Each row below holds a small network's activations on one input, seen along a few directions.
In each table, some parts of the input vary, and every possible input appears once, in random order.
A made-up example of a description, with smaller parts first: one of 6 places along a line, together with either a single point or one of 11 places along a line or (one of 2 separate values, together with one of 8 places around a ring).
Shared parts are said once, and a part with two or three values counts as separate values.

Other details of the inputs vary at random and push rows far along two fixed directions, the same in every table; ignore that.

A family of inputs:
row 1: [ 20   1  -2   2  33  -2   3 -11 -22 -20  26   3  20 -19]
row 2: [ 36   7  22  24  29   4  -1 -39 -29 -24  34  19  39 -19]
row 3: [ -9 -12  -5   9  -6  10   4  45  14  16 -21  17   8  47]
row 4: [ 29  -8  23  42  26  16  19  29   3 -13  14  32  41  40]
row 5: [ 22   7  17  13   8   6   0 -31 -23 -15  22   6  23 -19]
row 6: [ 24  11   5   4  27   3  10 -12 -22 -22  27   5  10 -15]
row 7: [-18 -19  -3   4 -26   3   7  41  39  23 -30   2 -10  41]
row 8: [-21   8 -16 -22 -27 -11 -26 -31  -9  16 -10 -14 -25 -34]
row 9: [-17   7 -15 -28  -8 -16  -6 -19  12  13  -4 -27 -37 -33]
row 10: [-10   7  -3 -17 -13  -7   1  -2  -5   3  -3 -21 -30 -14]
row 11: [ 28   4  15   8  24  -6  19 -21  -4 -23  26  -7  10 -15]
row 12: [  2   6  12  -4 -16   0  -3 -22 -16  -2   6 -12   3 -14]
row 13: [  5   8   1 -13   2  -3   6  -4 -15 -10  11 -12 -12 -10]
row 14: [ 15 -10   6  32  19   9   5  29  21   0  -7  29  31  39]
row 15: [ 15   8  23   8  11   6   7 -33 -19 -25  22   1  19 -13]
row 16: [ 14 -20  12  20   9  10  15  40   1 -10   2  14  34  44]
row 17: [ 27   9  22  21  35   5   4 -41 -24 -31  33  21  38 -17]
row 18: [-14  10 -23 -19  -2  -4 -10  -3  -5   9  -6  -8 -24 -16]
row 19: [-18   9 -21 -26  -7 -14 -11 -21  14  14  -5 -24 -35 -34]
row 20: [-16 -15  -2   3 -26   4   2  44  33  21 -34   4  -9  40]
row 21: [-17   0 -27 -22  -1  -7 -13   0  -5   7  -4 -13 -15 -19]
row 22: [-33 -19  -6   7 -33   8 -12  23  25  26 -39  20   2  45]
row 23: [-27   8  -5 -27 -28  -5 -12 -31  -6   6  -9 -19 -30 -29]
row 24: [ 17 -11  12  29  16   8   9  30  19  -1  -7  25  30  39]
row 25: [-23 -23 -11  -4 -26   4   0  53  19  20 -27   2  -2  41]
row 26: [-14   9 -12 -15  -4  -8  -6  -4  -1  10  -5 -12 -26 -19]
row 27: [-15  10 -18 -12  -2  -6 -11  -6   0  11  -5  -9 -25 -19]
row 28: [ -5   6  -1 -19 -13  -9   1  -4   5   0  -7 -23 -28 -16]
Each input here is: one of 4 places along a line, together with either one of 2 separate values or one of 5 places along a line.
Q: The inputs of row 27 and row 26 match in every part but the place on the line of 4. If row 21 is changed in the same way as row 27 into row 26, which row does it become?
A: row 1
Q: Change only the choice among 2 separate values in row 8. List by row number the other rows that result.
A: row 22
Q: Start at row 18 and move only the place on the line of 4, one step at a time. The first step leads to row 3. Which rows follow, in order?
A: row 6, row 13
Q: Start at row 14 and move only the place on the line of 4, one step at a time. The first step leads to row 24. Which rows follow, in order?
A: row 20, row 28
